Each row below holds a small network's activations on one input, seen along a few directions.
In each table, some parts of the input vary, and every possible input appears once, in random order.
A made-up example of a description, with smaller parts first: one of 4 places along a line, together with either a single point or one of 11 places along a line or (one of 3 separate values, together with one of 8 places around a ring).
Shared parts are said once, and a part with two or three values counts as separate values.

Other details of the inputs shift rows strongly along three fixed directions, in all tables alike. That doesn't count.

Table:
R1: [ -4  -9  -4  12 -19  10  -8 -17  -3 -13  -5 -12]
R2: [-20  -2   2  -6   1   6  17  16  19   9  -9 -16]
R3: [  6 -15 -16   3  -3 -18 -51  21 -13 -17  17 -25]
R4: [  9  13  18  -6 -13  -6   5 -45   3 -15 -18   0]
R5: [ -1   5  12   6  -2   4   1 -30   8 -16  -5 -13]
R6: [ 10  -1  -2  -1  11 -19 -37  14 -12  -2  15  -5]
R7: [  9   6   9   5  -4   1 -21 -22  -1 -26   0 -21]
R8: [  1 -14 -15  13 -15  11 -26   4  -9 -31   8 -29]
R9: [  6   2   4  -4   6 -20  -8   8  -4  15   3  10]
R10: [ -1   0   1 -10   6  -6  20  22  14  28   9  19]
R11: [-11 -13 -26   4   3  13  12  32  -6   0  13 -11]
R12: [12 10 27  9 10 -4 -2  0 -1 10  7 32]
R13: [ -8   3  -4   1 -21  11  15 -29  -1 -12 -13  -4]
R14: [ -4 -11  -8  -9  -3  -7  12  13   7  20   2   5]
R15: [  5  -9  -4  13  16  -3 -16  24 -17  15  13   6]
R16: [ -2  21  26 -14   1  -2   4 -25  13 -11 -28   2]
R17: [ 12   3  21   6  19 -12 -32   2  -7   2  16   4]
R18: [-17 -14 -17  -2  -7  15  27  20   6  15   8   6]
R19: [10 12 16 -9  4  1 16 11  2 22 11 39]
R20: [ -9  -6 -21   1   6  -1  17  29 -10  25   9   9]
R21: [  3   1  -1 -21   4  -4  23  28  11  30  10  22]
R22: [ -2   8  -4   3  -8  13  12 -26   4 -21 -17   3]
R23: [ -3  -6 -13   3  -8  -3 -23  12 -10  -6  13   0]
R24: [  9  13  12   1  17  -6   7   3 -15  20   3  29]
R25: [ -7  17  16 -21   8   2  29  20  19  27 -10  12]
R26: [-14 -16 -21   8  10  18  20  24  -5   5   7  -7]
R27: [ 12  11  15 -16   2 -16  -1  -3   4  10   3  25]
R28: [  6   6   7   7   3 -10  -8   2 -11   9   4  18]
R29: [  8  13  17   3   6  18  12 -28  -3 -21  -8   7]
R30: [ -7   7 -14 -13   2  13  22 -18   8  -8 -16  -9]
R31: [ 11   4   6  -2 -10   0 -10 -13   5 -18  -2 -13]
R32: [  6 -12   3  18  -5  -1 -38   7 -13 -17  18 -11]
R33: [-18 -22 -37   9  -2  12  18  33  -5  13   5 -15]
R34: [-21 -21 -34   8 -19  21  22   5   4  -6  -7 -24]
R35: [ -3   6  -4 -15   8  -5  29   3   3  26  -6  15]
R36: [  3  10   3  -4  -8   1  -3 -31   8 -23 -14  -8]
R37: [10 10 26  9 14 -3  1 -1 -5 10  9 29]
R38: [  7 -12  -9  16   3  -7 -40  35 -16  -7  25  -9]
R39: [  5  -6   5   8   4 -11 -26  12   1  -1  13  -8]
R40: [ -8  -2 -14  -3  -7   2  18  13  -4  17   2  10]
R41: [-19 -11 -35  -7  -4  12  20  -1   1  -4 -12 -30]
R42: [ -4  -7  -5  19 -14  10  -5 -18  -1 -20 -12 -15]
R43: [  7  10  32 -17  15 -22  -4   9   2  24 -11  23]
R44: [  2   9  13 -12 -13  -5  14 -38   5  -6 -16   4]
R45: [ 11   8   8   3   2   5 -23 -21  -2 -22   0 -20]
R46: [ 11   3  18  -3  -2 -11  -3 -16   6   4  -4  10]
R47: [ 12   8   9  11  13 -15 -31   9 -17  -5  15  17]
R48: [ -6  -1  -9  -4   1  13  24 -18   8   1 -18 -11]
R49: [-23  -9 -41   0  -3  26  31   5  -1 -14 -11 -20]
R50: [ -9 -20 -16   3  -8  -7 -18  22   2  -6  17 -23]
R51: [ -2  -4 -15   6  -8  -1 -17   9  -7 -12   7  -3]
R52: [  7  12  21   3  -3   2   4 -46   6 -12 -18  -3]
R53: [  6  -2  29   6   5 -19 -43  -1  -1  -8  -9 -13]
R54: [ 12   7  20  -6  11 -12   6  -2   7  25  -2  28]
R55: [ -4   8  -4 -11  -7  16  34 -15  20  -4 -15  -4]
Each input here is: one of 5 places around a ring, together with either a single point or (one of 2 separate values, together with one of 5 places along a line).
Changing only the place on the ring of 5 turns R39 into R36. The same change can be made to R18. Which row results?
> R23
Which other rows does R21 become when the choice among 2 separate values takes its other values? List them by row number.
> R19
Which other rows does R34 become when the place on the ring of 5 takes its other values? List them by row number.
> R8, R32, R40, R51
Start at R13 and move only the place on the line of 5, one step at a time. The first step leads to R40. Which rows follow, in order?
> R28, R20, R24

Table:
R56: [  5  -2  14   0  -3 -12 -20  -8   1  -3  -8  -4]
R57: [ -3  -1 -30  -6 -10  -8  11  -6  -8   0  -2  -1]
R58: [  0   0 -23 -14 -16  -5  12  12   1  12   9  11]
R59: [ -2   2   5  -2   1   6   6 -11   9  -9  -7 -18]
R60: [ -4  -8  -7   3 -10   2  -1  12   0   5  10   7]
R61: [  6   7  11   2  20  -4 -19  29  -6  10  10   5]
R62: [  1   1   2  -3 -12   2  16  -6  11  13   0  22]
R63: [ -8  -6 -16  -2  19  10  12  35   5  14  11 -12]
R64: [ 17   6  17   5  10  -9 -13   0 -10  10  15  25]
R65: [  0  -4  -3  11   6   9 -10  16  -7  -7  18   5]
R66: [ -1 -22 -23   5  -9  -5 -15  19  -7   8  16 -11]
R67: [ 16   6  30   8   7 -18 -43   5  -2 -10  12   0]
R68: [ -2   0  -5   8  -9   6  11 -22  -4  -9 -10  -1]
R69: [ -1  -4  -8  10 -16   2   3 -32  -2 -15 -14  -8]
R70: [-17 -14 -13  -8   3  -3  16  51  11  27  10  -3]
R71: [ -6  -1   4  -2  -8   0   4 -31  11 -11 -22 -14]
R72: [ -1  13  16 -10   6   6  21  -7  10   9 -14  11]
R73: [ 16  19  29 -11  21  -3  13  -4   8  20  -3  27]
R74: [-1 -2 -4  6 -4  8  0 -3 -7 -8  0  0]
R75: [ -5  -5  -4   8 -11  12   7 -17  -3 -12  -1 -12]
R76: [ -3   0   6   0   2  -5  -9 -11   3  -4  -9 -12]
R77: [ -5 -16 -19   8  -1   0 -14  37  -6   6  24  -2]
R78: [-4  2  0 -3 14  8 15 28  9 11  6  5]
R79: [ 20  15  42  -8  12 -24 -15  10   7  24   8  36]
R80: [  6  11  20   6   4  -4 -24 -25  -1 -20 -11 -12]
R81: [ 13  23  31  -3  21  -6  -1 -14   4  10  -7  26]
R82: [-11  -8 -10  18 -13  10  -4 -23 -10 -28  -9 -25]
R83: [ -3   1  -3  11  -2  21  10 -18  -6 -24  -8  -7]
R84: [ -8  -6 -23 -24  -1  -9   8  22   1  14  -3  -2]
R85: [-18 -16 -23   1  -5  10  19  34   1  18  16   2]
R86: [ -5  10   0   1  -3  16  38 -30   5  -4 -18  11]
R87: [ 17   2  18  11   2 -16 -38   2 -18   0  13  15]
R88: [ -6  16  -2 -29   0  -3  38 -30  14   6 -25  13]
R89: [-3 -3 -3 -2  7  0 -2 26  9  2  7 -6]
R90: [-11   8  11  -1  -7  13  14 -24   9 -14 -22 -15]
R91: [  0   0   9  -1  -1  -5 -12  -5   1  -5  -9  -9]
R92: [-11   8  10  -2   3   5  16 -17   8   1 -16  -6]
R93: [ -3  -5   7   0   4  -3  -4   8   3   4   2 -16]
R94: [ -3  14  10 -11   7  12  27  -5  12   8 -18  12]
R95: [ -5  -9 -16   6 -13   8   4  -9  -1  -7   0 -13]
R96: [ -6  -6 -13  21   0  13  -9 -15 -12 -33  -3 -23]
R97: [ -7  -9 -21 -14 -19  -7 -12   2   6 -21  -1 -31]
R98: [  5  -2  -5  15   2   5  -7 -11 -11 -17   0  -5]
R99: [ -1  -9 -10  12  -3  10 -19   6  -6 -17  14  -8]
R100: [ -9  -2  -1 -20  -5   0  44  12  28  29 -12  17]
R101: [ 14   2  13   7  -4 -14 -27  -2 -12   6   7  19]
R102: [ 19  -3  25  -1   7 -26 -35   2  -3   9  10   2]
R103: [ 11   1   8  15  11   4 -19  -6 -13 -15  13   2]
R104: [-12 -11 -16   3  -4   7  11  23  -8  11   6  -1]
R105: [ 17  21  25 -29   9 -20   9 -17   7  20  -3  30]
R106: [ -4  -4 -13   2   3  15  21   3   1   2   4   5]
R107: [  5   7 -14 -14 -12  -4  20 -16  -1   7  -2  12]
R108: [  6  -4  11   0   2 -11 -22   1   0  -2   4 -14]
R109: [ -2  -6 -31 -10 -12  -5   8  15 -10   9   4   3]
R110: [  0 -11 -17  11   2   4 -16  23 -15  -5  12  -6]
R111: [ -3   3   0  13   9   7 -22 -10  -4 -25  -5 -28]
Changing only one part turns R90 into R93. The same change can be made to R56. Which row results?
> R102
Changing only one part turns R65 into R83. The same change can be made to R85. Which row results?
> R104
What is each input in this table made of?
> one of 2 separate values, together with one of 4 places along a line, together with either a single point or one of 6 places along a line
Which other rows does R73 become when the choice among 2 separate values takes its other values? List them by row number.
> R106
Which other rows does R70 become when the place on the line of 6 takes its other values? List them by row number.
> R67, R78, R79, R89, R100
Which other rows does R66 become when the place on the line of 6 takes its other values? List them by row number.
> R64, R75, R95, R103, R106
Which other rows does R89 become when the choice among 2 separate values takes its other values? List them by row number.
> R99
